These are the activations of a small network on made-up records, seen along a few directions, one row for each record.
Each row is followed by the record's values for the fields C, Y, G, K.
Not every record has every field; a missing one is written missing.
Other fields move the rows too, some of them a lot.
(in the rows, 500 means zero)
Random noise pushes rows far along 10 fixed directions. That doesn't count. These rows show it; they differ only by the noise:
[570 493 544 570 500 386 513 497 570 490 527 406 408 533 501 442 551 536
 493 496 524 471 505 489 548 475 466 438 435 389]
[336 461 494 578 598 510 581 581 426 459 536 646 545 513 468 520 479 544
 342 459 493 582 453 360 382 385 379 417 513 520]
[538 555 517 377 451 371 414 453 624 546 495 467 458 539 454 455 564 621
 484 298 618 455 487 608 725 451 576 391 482 397]
[619 478 528 465 625 336 340 421 555 531 458 670 431 437 612 451 503 474
 302 497 468 439 266 427 729 391 642 441 561 374]
[721 492 495 579 516 482 352 472 565 579 621 251 475 496 600 391 518 357
 692 538 474 451 526 404 618 570 569 452 440 413]
[444 497 564 589 535 325 533 547 480 414 489 449 423 464 495 522 558 488
 405 629 514 459 457 464 426 476 405 540 483 426]
[684 530 333 457 522 357 399 490 479 440 563 440 365 453 535 507 446 449
 327 392 679 442 373 549 666 453 535 481 646 584]
[339 479 759 467 499 419 297 420 512 435 509 466 597 414 508 561 600 580
 781 734 331 571 516 465 602 743 663 522 394 229]
[578 605 629 408 520 437 571 587 645 818 434 295 615 538 529 394 618 304
 570 531 352 265 572 309 446 468 516 500 358 368]
[617 473 517 538 487 499 330 378 554 491 582 450 569 438 510 466 501 525
 660 497 444 549 451 484 638 669 722 501 525 406]
[495 489 531 535 382 510 544 484 498 430 530 352 478 492 433 568 504 523
 611 632 543 527 618 583 488 616 460 614 461 527]
[462 630 443 321 428 345 375 554 522 577 468 323 524 443 469 539 567 371
 452 425 710 328 502 617 598 430 485 608 570 583]

[471 530 411 409 514 480 523 512 370 368 540 564 378 443 515 634 388 565
 426 527 507 576 439 479 575 570 470 460 546 536] => <C:c1 Y:missing G:missing K:k1>
[355 490 661 439 354 599 497 358 558 551 346 638 649 404 434 615 515 528
 600 740 369 513 531 595 544 594 625 781 448 473] => <C:c2 Y:missing G:missing K:k2>
[221 497 666 540 438 518 552 440 678 641 369 713 654 558 379 427 632 678
 458 359 486 514 526 546 503 287 469 482 363 357] => <C:c4 Y:missing G:missing K:k1>
[497 516 500 375 544 489 342 513 432 463 630 430 512 466 536 560 463 514
 617 489 480 565 497 405 662 642 586 369 516 436] => <C:c4 Y:missing G:missing K:k2>
[271 446 522 680 559 621 581 447 490 456 471 825 681 487 416 451 492 677
 468 368 358 636 397 423 282 466 542 463 517 469] => <C:c1 Y:y2 G:g2 K:k2>
[699 555 383 635 259 366 641 374 668 456 447 360 383 480 365 440 553 610
 390 346 672 348 478 789 479 498 545 693 593 543] => <C:c1 Y:y5 G:g3 K:k1>
[479 512 491 472 458 600 463 487 491 520 525 487 541 512 534 480 489 507
 623 463 451 475 542 510 495 542 538 478 516 516] => <C:c1 Y:y4 G:g2 K:k1>
[513 471 485 422 499 699 731 593 447 552 585 513 497 622 465 561 392 566
 491 475 414 584 656 343 464 528 394 345 437 567] => <C:c4 Y:y1 G:g1 K:k2>
[441 506 457 445 611 485 278 541 456 577 538 531 510 462 617 483 487 333
 458 474 591 528 428 411 668 312 435 431 481 514] => <C:c1 Y:missing G:missing K:k2>
[619 524 345 442 557 613 454 530 489 691 517 510 577 475 573 469 410 262
 398 432 547 471 450 380 572 350 496 532 545 669] => <C:c1 Y:missing G:missing K:k1>
[568 502 479 594 413 553 557 457 613 593 495 388 567 527 408 435 533 478
 582 441 558 546 587 558 472 484 492 579 403 523] => <C:c1 Y:missing G:missing K:k2>
[633 468 439 686 628 418 371 515 491 486 610 423 534 451 594 369 530 371
 482 452 474 411 364 365 398 510 582 450 631 470] => <C:c4 Y:y4 G:g3 K:k2>
[631 460 507 569 392 544 635 350 615 518 420 654 526 484 436 476 482 626
 395 473 407 473 431 580 499 534 663 619 569 488] => <C:c1 Y:y5 G:g3 K:k1>
[409 540 432 364 353 594 484 472 545 498 467 523 713 519 332 524 541 590
 524 273 678 477 567 756 452 550 633 626 683 706] => <C:c1 Y:y3 G:g2 K:k1>
[436 490 458 507 407 586 418 330 537 492 469 674 709 377 367 562 473 606
 508 408 492 610 416 610 534 618 747 665 618 550] => <C:c2 Y:y5 G:g1 K:k2>
[440 622 557 294 406 364 574 642 490 562 446 229 368 532 499 599 562 394
 502 636 612 321 666 557 549 456 290 557 403 513] => <C:c4 Y:missing G:missing K:k1>
[315 488 451 503 584 528 563 683 298 314 598 444 491 558 453 585 470 541
 534 494 580 612 598 466 283 567 310 390 530 616] => <C:c4 Y:y3 G:g2 K:k2>
[705 500 277 572 369 695 788 522 501 562 460 465 363 588 489 480 361 405
 350 436 604 412 597 603 376 343 312 620 542 803] => <C:c1 Y:y4 G:g1 K:k2>
[545 584 568 452 414 449 635 535 629 655 483 315 590 539 404 454 591 499
 556 435 452 356 599 464 425 564 538 521 443 430] => <C:c4 Y:missing G:missing K:k2>
[218 417 534 610 533 575 371 560 430 519 486 609 539 489 572 519 512 341
 416 644 644 550 525 482 516 165 229 590 447 611] => <C:c4 Y:missing G:missing K:k2>
[566 444 535 483 597 662 432 484 399 479 594 558 631 465 614 504 423 446
 672 620 237 508 456 302 437 738 701 457 607 496] => <C:c2 Y:y3 G:g2 K:k2>
[271 399 568 565 450 662 413 541 440 396 569 491 575 576 493 516 535 534
 666 562 617 625 669 603 462 441 353 503 475 588] => <C:c1 Y:y3 G:g3 K:k1>
[509 477 599 624 497 316 685 505 656 532 340 598 460 568 427 393 637 570
 221 455 549 349 441 593 356 291 435 558 505 435] => <C:c4 Y:y4 G:g3 K:k2>
[599 507 425 351 501 507 532 552 352 348 647 380 432 499 469 650 389 579
 552 520 502 589 565 474 549 772 554 402 593 559] => <C:c4 Y:y5 G:g3 K:k2>
[683 515 557 533 341 411 626 407 699 547 409 380 308 574 465 434 571 600
 517 500 549 435 585 691 623 463 481 541 341 375] => <C:c3 Y:y5 G:g1 K:k1>
[482 594 497 335 508 463 512 572 491 585 526 384 543 503 471 538 510 477
 540 436 491 467 548 421 544 560 507 428 467 472] => <C:c2 Y:missing G:missing K:k1>
[605 489 467 509 435 390 384 419 528 382 540 390 340 469 502 523 498 552
 539 531 648 566 492 653 714 543 517 519 482 464] => <C:c1 Y:missing G:missing K:k1>
[476 405 487 441 453 654 611 475 441 471 493 703 506 516 467 620 381 554
 320 584 506 570 524 523 556 449 474 563 590 655] => <C:c4 Y:y5 G:g3 K:k2>
[413 528 464 387 582 461 287 472 509 541 509 669 557 480 539 464 507 557
 439 264 550 493 368 498 666 399 614 344 589 453] => <C:c4 Y:y4 G:g1 K:k2>
[575 440 540 545 678 441 458 561 472 441 606 501 452 576 568 413 511 547
 523 451 434 576 460 341 512 529 515 245 466 373] => <C:c4 Y:y2 G:g2 K:k2>
[335 619 428 230 538 535 477 603 413 625 498 561 686 448 458 604 463 436
 405 356 505 434 469 384 497 488 543 478 616 615] => <C:c4 Y:missing G:missing K:k1>
[327 460 523 623 464 456 243 442 540 455 531 521 553 456 520 432 591 491
 551 445 674 522 461 623 603 331 460 542 520 477] => <C:c2 Y:y1 G:g3 K:k2>
[635 562 276 607 397 578 499 425 555 554 603 374 602 453 399 427 457 515
 573 211 569 516 482 535 456 580 622 529 588 596] => <C:c2 Y:y5 G:g1 K:k1>
[242 488 415 731 557 527 315 510 435 380 636 533 636 458 470 406 545 562
 632 270 587 630 434 486 345 450 453 404 547 498] => <C:c1 Y:y2 G:g1 K:k2>
[565 424 545 507 556 614 374 359 586 592 562 704 657 494 524 425 475 612
 543 366 343 600 409 381 674 550 771 362 535 376] => <C:c4 Y:y5 G:g1 K:k1>
[682 571 474 303 566 446 745 578 471 572 418 533 470 542 482 548 437 500
 319 481 362 358 461 403 397 605 583 464 583 542] => <C:c4 Y:y4 G:g3 K:k2>
[680 413 337 550 706 593 495 529 402 494 589 698 459 524 625 453 344 421
 275 416 467 567 339 289 539 388 518 335 633 623] => <C:c4 Y:y2 G:g1 K:k1>
[452 487 467 432 405 645 496 470 506 532 488 553 672 505 421 537 484 517
 533 430 548 480 562 614 453 544 597 612 630 662] => <C:c4 Y:y4 G:g3 K:k2>
[660 494 383 621 552 458 434 450 509 527 521 477 513 404 539 456 466 348
 415 515 523 506 364 439 507 476 568 599 560 553] => <C:c1 Y:missing G:missing K:k1>

Which values does each new row have?
[537 591 441 483 507 474 620 523 562 687 409 538 570 455 495 453 503 379
 341 429 433 347 409 391 406 385 511 582 519 530] => <C:c1 Y:missing G:missing K:k1>
[421 452 420 690 520 588 353 545 425 492 560 455 542 464 625 428 504 283
 536 556 587 444 483 481 387 327 358 588 567 638] => <C:c1 Y:y4 G:g3 K:k1>
[295 529 533 476 437 651 610 494 540 697 312 694 763 472 406 519 521 421
 422 506 436 409 517 520 292 374 509 738 527 645] => <C:c4 Y:y4 G:g1 K:k2>
[623 481 419 508 512 598 646 483 558 599 569 606 626 544 417 449 446 587
 359 257 432 502 461 382 446 515 634 399 617 542] => <C:c4 Y:y5 G:g3 K:k2>
[644 575 449 334 447 385 535 482 538 501 431 474 585 461 421 525 532 510
 386 400 547 300 418 633 450 645 734 633 749 604] => <C:c4 Y:y3 G:g3 K:k2>
[513 493 517 588 408 571 615 410 589 579 435 563 668 449 381 500 507 516
 481 517 419 483 486 506 381 563 621 693 527 536] => <C:c4 Y:missing G:missing K:k2>
[444 547 490 504 365 520 546 384 619 606 354 589 742 396 318 525 552 490
 438 451 539 481 453 643 413 514 661 809 562 596] => <C:c1 Y:missing G:missing K:k2>
[458 568 547 416 368 301 545 453 590 522 324 521 417 436 433 573 574 512
 280 565 620 323 453 702 573 385 477 713 542 502] => <C:c4 Y:y5 G:g1 K:k2>
[750 441 536 681 528 494 510 478 572 575 524 310 377 517 621 398 503 314
 589 722 430 484 541 395 536 478 435 540 341 422] => <C:c1 Y:missing G:missing K:k1>
[622 497 452 439 381 572 604 508 553 549 525 371 368 605 470 518 447 515
 510 483 632 505 663 592 650 430 371 483 407 584] => <C:c4 Y:missing G:missing K:k2>
[770 506 478 404 611 379 562 593 452 511 440 430 261 532 672 499 456 292
 310 686 498 314 438 444 538 428 421 499 543 551] => <C:c1 Y:y3 G:g3 K:k2>
[593 522 430 561 482 694 662 429 601 665 527 557 792 503 334 430 463 568
 584 265 337 608 505 374 335 660 722 501 495 520] => <C:c1 Y:missing G:missing K:k2>
[580 555 428 456 450 434 485 558 560 546 561 309 276 606 547 434 507 496
 505 352 695 445 596 562 700 312 295 331 382 477] => <C:c2 Y:missing G:missing K:k2>
[708 542 405 395 480 522 493 494 504 588 541 385 520 470 511 525 430 381
 493 493 506 439 496 451 591 587 603 548 562 591] => <C:c4 Y:missing G:missing K:k2>
[473 559 455 483 600 444 510 706 344 421 652 211 496 514 523 525 519 387
 628 506 499 496 591 353 287 656 385 374 505 520] => <C:c1 Y:y4 G:g2 K:k2>
[426 546 637 349 505 470 554 597 512 651 415 432 502 525 546 549 544 360
 484 691 444 375 589 406 533 412 381 544 378 462] => <C:c4 Y:missing G:missing K:k2>
[573 483 519 660 424 330 422 429 543 337 572 309 358 456 477 487 557 572
 590 573 590 505 496 612 561 605 502 544 481 390] => <C:c4 Y:missing G:missing K:k2>
[349 454 675 428 587 266 300 581 418 315 494 476 370 505 609 542 614 505
 475 691 595 423 473 575 584 458 418 446 546 393] => <C:c4 Y:y3 G:g3 K:k2>
[637 517 581 389 501 488 503 498 556 677 379 447 457 475 600 518 498 268
 467 754 431 386 516 447 615 431 490 647 401 495] => <C:c1 Y:missing G:missing K:k2>
